Each row below holds a small network's activations on one record, seen along a few directions.
After each row come some of the record's fields: Deru, Rad, Fizar, Toz.
A field that a record lacks is written missing.
The largest differences between rows may come from other fields.
(in the rows, 500 means zero)
Strong random noise was added to every row along 19 fixed directions; ignore it. To show where, here is one row again and again, with new noise each time:
[432 564 613 551 547 594 471 545 409 505 462 533 516 466 711 599 384 543
 479 586 434 443 562 458 513 483 599 479 432 450 518 460 393 430 485 477]
[649 508 326 788 474 569 589 381 400 692 193 580 400 344 663 545 476 594
 636 398 537 556 618 369 478 648 245 423 425 397 586 547 525 177 675 470]
[511 437 606 506 459 575 541 703 268 376 721 468 490 349 345 604 710 537
 350 477 533 596 431 525 455 507 630 453 726 409 465 226 555 544 513 542]
[486 359 558 601 596 447 334 753 474 563 427 654 451 507 461 498 722 572
 596 563 517 554 461 446 290 796 656 565 562 541 465 389 715 699 276 546]
[469 633 677 483 463 358 493 418 644 416 509 590 636 462 536 386 562 314
 444 592 369 664 466 595 481 296 372 560 445 435 502 325 369 457 544 628]
[681 396 256 491 583 739 523 417 458 663 377 753 494 408 468 643 528 536
 399 645 386 272 477 640 284 541 423 655 510 358 500 503 423 449 625 495]
[444 491 552 445 465 791 459 505 491 525 362 470 643 405 551 518 323 551
 453 505 565 428 384 550 730 620 587 315 441 463 491 567 357 448 421 624]
[682 387 465 522 341 652 746 157 451 670 624 537 396 540 351 545 353 404
 436 418 467 206 449 555 445 590 448 662 548 457 519 609 330 482 709 506]
[437 503 511 571 589 472 384 340 600 619 491 804 599 330 498 323 645 708
 274 660 561 550 525 352 535 226 391 376 497 647 551 571 245 306 589 544]
[668 264 386 723 418 292 658 549 813 485 424 463 549 653 489 354 573 470
 536 419 525 395 597 532 491 349 289 553 398 404 642 637 515 368 435 659]
[705 249 208 515 545 516 512 571 819 360 537 352 537 731 614 668 183 492
 320 693 584 212 499 557 454 464 558 547 134 219 539 506 325 473 573 354]
[544 542 722 562 500 407 316 506 772 535 254 585 533 551 573 370 607 738
 440 701 392 329 549 561 394 494 445 601 520 475 540 631 505 452 360 613]
[561 568 319 472 453 519 500 449 626 328 511 448 543 606 619 621 328 510
 469 518 420 385 524 533 342 381 583 535 439 325 626 549 503 560 530 526]
[260 552 478 539 507 599 515 685 420 803 421 657 659 335 650 466 488 562
 573 450 649 777 469 472 574 622 487 466 429 542 541 565 689 476 458 553]
[468 379 362 299 458 446 512 569 538 495 342 472 692 614 658 596 524 470
 466 462 450 423 630 646 546 258 398 515 498 487 703 614 474 471 442 490]
[387 615 777 658 407 323 553 535 531 528 613 421 456 377 578 479 530 535
 453 559 695 701 433 316 547 616 455 387 366 402 518 295 476 374 628 469]
[355 563 560 472 582 272 519 478 529 470 411 510 505 546 655 354 345 322
 534 676 555 733 485 452 501 587 363 409 169 534 425 442 438 496 614 311]
[187 703 510 555 351 539 613 209 617 612 708 669 382 505 471 478 485 420
 532 547 428 287 504 596 300 356 467 538 519 446 535 460 464 776 682 331]
[749 442 428 441 641 297 601 376 338 465 461 623 549 522 532 486 422 116
 628 458 410 828 369 344 360 675 488 647 360 591 522 414 426 435 513 744]
[118 541 546 575 509 635 638 460 460 572 549 247 286 412 430 442 396 577
 641 458 730 361 294 546 704 670 589 172 550 601 489 515 555 691 430 451]
[589 486 501 249 399 487 558 384 505 428 628 405 543 573 318 500 455 502
 335 529 492 424 330 665 356 516 561 629 646 482 554 571 542 652 571 575]

[650 360 573 580 310 552 462 451 439 538 460 566 686 700 607 572 390 421
 571 382 455 241 563 547 314 513 578 605 416 434 703 572 426 460 513 594] | {Deru: y1, Rad: s1, Fizar: missing, Toz: missing}
[553 341 652 492 578 235 600 678 444 503 628 455 564 657 545 523 507 460
 454 662 578 394 343 495 216 569 640 657 361 500 664 474 526 529 466 646] | {Deru: y2, Rad: s1, Fizar: missing, Toz: z2}
[556 607 587 408 580 346 478 406 210 208 503 198 361 605 668 601 350 625
 580 406 503 440 542 236 495 453 729 312 622 661 707 662 439 400 418 558] | {Deru: y3, Rad: missing, Fizar: missing, Toz: z2}
[383 518 726 685 547 565 568 584 356 604 684 586 559 477 645 477 314 382
 618 498 523 576 400 370 457 630 735 512 346 515 538 430 427 500 434 665] | {Deru: y2, Rad: missing, Fizar: h4, Toz: z1}
[554 587 461 660 491 555 219 334 597 426 453 754 637 461 513 419 579 591
 534 521 452 515 416 471 239 409 564 453 533 494 642 369 395 545 523 603] | {Deru: y4, Rad: missing, Fizar: missing, Toz: missing}
[100 606 539 305 446 555 405 521 407 485 621 492 663 451 608 555 488 603
 405 563 637 476 454 572 536 242 566 237 507 544 695 471 416 607 565 353] | {Deru: y4, Rad: s2, Fizar: missing, Toz: z1}
[278 538 568 281 358 233 702 415 321 414 774 452 442 691 497 572 433 307
 560 514 682 362 470 272 302 659 581 389 301 536 630 602 497 709 649 300] | {Deru: y1, Rad: s2, Fizar: h3, Toz: z1}
[501 421 405 424 596 518 591 634 432 544 535 693 536 450 488 489 512 414
 460 441 453 680 636 286 677 515 563 518 457 617 330 678 508 475 354 618] | {Deru: y3, Rad: s2, Fizar: h3, Toz: z1}
[468 348 363 498 534 684 353 484 347 700 361 706 560 424 432 543 592 489
 599 547 624 408 338 583 331 763 499 408 466 536 579 373 491 605 552 415] | {Deru: y2, Rad: s2, Fizar: missing, Toz: z2}
[693 391 453 349 303 454 437 286 675 518 393 577 514 479 228 425 726 465
 328 396 489 567 607 483 699 510 269 540 645 560 332 508 414 487 590 415] | {Deru: y2, Rad: s1, Fizar: h3, Toz: z2}
[406 377 692 697 306 453 651 480 608 664 402 513 505 621 422 285 632 483
 647 385 453 230 565 706 488 522 330 575 564 545 549 600 578 577 432 516] | {Deru: y2, Rad: s1, Fizar: h3, Toz: missing}
[346 262 512 552 515 620 586 660 442 536 433 500 491 499 523 599 613 513
 443 589 550 138 622 613 657 411 422 314 415 450 496 426 307 455 480 306] | {Deru: y2, Rad: s2, Fizar: h3, Toz: missing}
[252 747 649 485 555 409 540 586 517 816 489 633 540 303 659 585 597 389
 633 570 564 775 367 468 469 631 458 652 413 486 510 332 662 509 494 618] | {Deru: y2, Rad: s1, Fizar: missing, Toz: z2}
[328 551 466 668 523 426 493 444 527 508 496 455 285 611 581 448 386 630
 611 604 604 302 557 389 372 659 535 387 338 542 470 571 560 630 571 167] | {Deru: y2, Rad: s1, Fizar: h3, Toz: missing}
[398 692 639 247 389 430 714 712 293 492 400 414 608 441 671 579 553 513
 421 454 344 650 729 585 614 333 345 589 603 417 491 682 706 353 524 513] | {Deru: y3, Rad: s1, Fizar: h3, Toz: z2}
[604 502 469 535 596 638 295 462 394 411 317 637 573 457 695 699 462 523
 493 642 393 358 464 508 307 519 570 422 396 365 628 304 291 427 546 481] | {Deru: y4, Rad: s1, Fizar: missing, Toz: missing}
[402 752 737 409 270 481 632 566 516 353 460 494 460 439 483 509 434 518
 489 585 568 512 438 319 439 907 500 330 318 247 423 650 635 578 558 532] | {Deru: y4, Rad: s2, Fizar: missing, Toz: missing}
[540 349 299 527 581 661 493 552 584 633 435 482 265 379 314 561 702 752
 260 650 533 277 660 666 642 401 287 514 633 442 235 466 518 415 637 154] | {Deru: y1, Rad: s1, Fizar: h3, Toz: missing}
[371 675 522 553 511 476 543 399 502 445 396 374 402 531 581 374 317 471
 659 453 448 553 512 508 550 553 499 425 463 583 431 591 595 596 478 458] | {Deru: y2, Rad: s1, Fizar: h3, Toz: z2}
[692 449 614 410 415 407 484 698 867 400 424 495 563 584 389 462 535 302
 454 507 411 688 541 454 701 726 504 659 382 346 210 529 584 559 260 720] | {Deru: y3, Rad: missing, Fizar: h4, Toz: z1}
[599 395 481 418 750 338 516 674 550 566 375 376 411 480 568 572 580 585
 485 667 588 509 435 449 583 617 432 558 427 539 506 520 510 354 381 519] | {Deru: y4, Rad: missing, Fizar: h1, Toz: z2}
[324 748 529 463 439 703 459 376 508 500 649 665 564 368 403 397 463 379
 452 426 387 702 537 535 671 355 544 523 597 569 235 432 489 621 546 481] | {Deru: y1, Rad: s1, Fizar: h3, Toz: missing}
[512 414 575 410 365 463 265 651 489 477 542 344 714 575 630 582 476 580
 338 373 610 723 694 504 741 329 529 521 522 533 498 372 503 387 532 278] | {Deru: y1, Rad: s1, Fizar: h3, Toz: missing}
[533 454 512 582 525 357 500 257 316 757 535 476 412 453 492 449 549 648
 542 374 636 571 419 394 380 476 474 526 691 760 749 544 510 375 632 522] | {Deru: y2, Rad: missing, Fizar: h4, Toz: z2}
[548 498 291 743 570 558 604 613 558 479 586 524 361 236 300 461 638 651
 459 531 762 636 340 297 514 706 445 283 438 358 377 400 602 415 587 542] | {Deru: y4, Rad: s1, Fizar: h3, Toz: z2}
[429 396 407 438 595 436 407 404 717 904 427 444 527 591 619 585 465 556
 585 505 620 331 435 600 554 401 506 683 473 663 694 627 490 483 399 569] | {Deru: y2, Rad: s2, Fizar: h4, Toz: z2}
[537 493 313 548 636 598 543 517 483 362 420 421 549 448 427 340 386 525
 453 568 480 507 404 710 504 361 441 387 487 504 448 530 499 432 537 577] | {Deru: y2, Rad: s2, Fizar: h3, Toz: z1}
[473 534 686 522 630 298 457 623 453 481 494 335 530 515 659 548 438 411
 583 632 609 642 315 493 396 610 553 482 303 449 626 272 491 413 498 575] | {Deru: y3, Rad: s2, Fizar: h4, Toz: missing}
[628 460 538 738 554 623 506 576 402 724 510 859 499 323 514 465 723 633
 500 414 419 556 710 233 547 430 467 590 627 561 485 653 477 202 408 696] | {Deru: y1, Rad: s2, Fizar: h4, Toz: missing}
[635 523 530 535 255 760 306 516 544 525 484 572 611 488 533 566 379 612
 366 390 517 564 715 427 648 586 513 511 476 339 354 530 477 373 609 289] | {Deru: y1, Rad: missing, Fizar: h4, Toz: missing}

Which values does each new row have?
[371 531 695 544 626 418 493 650 380 305 495 361 514 491 653 480 491 637
 431 611 508 476 538 406 618 376 609 322 473 590 505 460 392 405 407 482] | {Deru: y2, Rad: s1, Fizar: h3, Toz: missing}
[538 404 343 337 550 471 397 467 510 445 309 486 453 628 620 701 530 499
 584 520 421 298 573 481 429 533 540 501 518 515 627 541 454 591 393 431] | {Deru: y2, Rad: missing, Fizar: missing, Toz: z1}
[441 619 599 715 476 580 605 567 320 449 440 459 422 550 738 509 260 516
 678 403 388 498 655 420 499 602 588 471 441 476 495 597 580 477 463 448] | {Deru: y4, Rad: missing, Fizar: missing, Toz: missing}
[460 397 239 327 603 540 485 516 562 449 406 442 423 625 410 499 535 331
 694 376 349 473 532 700 552 455 483 561 657 620 454 577 637 769 282 461] | {Deru: y4, Rad: missing, Fizar: h4, Toz: missing}
[437 323 279 577 494 470 712 452 558 747 592 308 332 447 542 771 512 364
 605 389 762 410 473 438 718 550 336 450 364 415 576 305 413 409 621 314] | {Deru: y4, Rad: s1, Fizar: h3, Toz: z1}
[395 460 477 714 527 357 556 358 618 335 638 232 236 663 356 268 337 602
 615 481 682 300 369 441 417 547 625 259 478 612 548 604 548 684 485 452] | {Deru: y3, Rad: missing, Fizar: missing, Toz: z2}
[617 124 234 499 626 675 450 524 428 618 626 507 535 516 399 629 399 301
 500 408 684 573 368 491 700 679 599 491 377 582 421 229 303 557 515 342] | {Deru: y4, Rad: s2, Fizar: h3, Toz: missing}
[424 634 528 734 519 646 570 437 643 568 456 612 410 449 479 429 497 548
 643 592 432 223 386 615 313 540 502 515 467 366 496 529 537 567 464 657] | {Deru: y3, Rad: missing, Fizar: missing, Toz: missing}
[413 427 341 576 418 413 614 635 529 421 714 441 439 582 550 557 479 649
 428 460 650 438 631 330 425 389 536 374 439 392 637 646 588 517 581 298] | {Deru: y4, Rad: missing, Fizar: h4, Toz: missing}
[407 743 546 472 441 416 537 347 614 535 606 357 449 468 529 565 436 559
 503 536 548 526 341 595 339 467 484 590 550 400 630 413 597 569 649 495] | {Deru: y4, Rad: missing, Fizar: h4, Toz: missing}
[599 596 525 332 332 376 292 132 759 626 477 506 541 585 474 549 464 386
 512 467 530 555 433 518 469 521 418 669 469 523 584 417 411 552 632 462] | {Deru: y2, Rad: s2, Fizar: missing, Toz: missing}
[616 437 530 493 432 492 544 690 667 599 664 468 444 430 390 703 707 623
 286 562 516 441 539 532 499 492 537 755 618 295 408 381 629 506 497 524] | {Deru: y2, Rad: s1, Fizar: h3, Toz: z2}
[500 576 401 445 512 553 273 558 404 418 395 512 559 665 645 523 330 482
 627 492 367 572 583 611 254 544 634 595 481 481 522 518 692 655 475 365] | {Deru: y1, Rad: s2, Fizar: h4, Toz: missing}
[607 578 384 453 507 449 350 377 338 568 621 434 470 444 633 738 438 813
 365 446 641 628 488 258 347 520 655 573 622 565 695 464 553 417 688 366] | {Deru: y4, Rad: s1, Fizar: h3, Toz: missing}
[270 445 433 516 534 254 492 491 732 604 511 691 436 623 484 323 658 534
 554 576 549 447 633 415 428 413 395 504 424 667 516 665 569 672 438 324] | {Deru: y2, Rad: missing, Fizar: missing, Toz: missing}
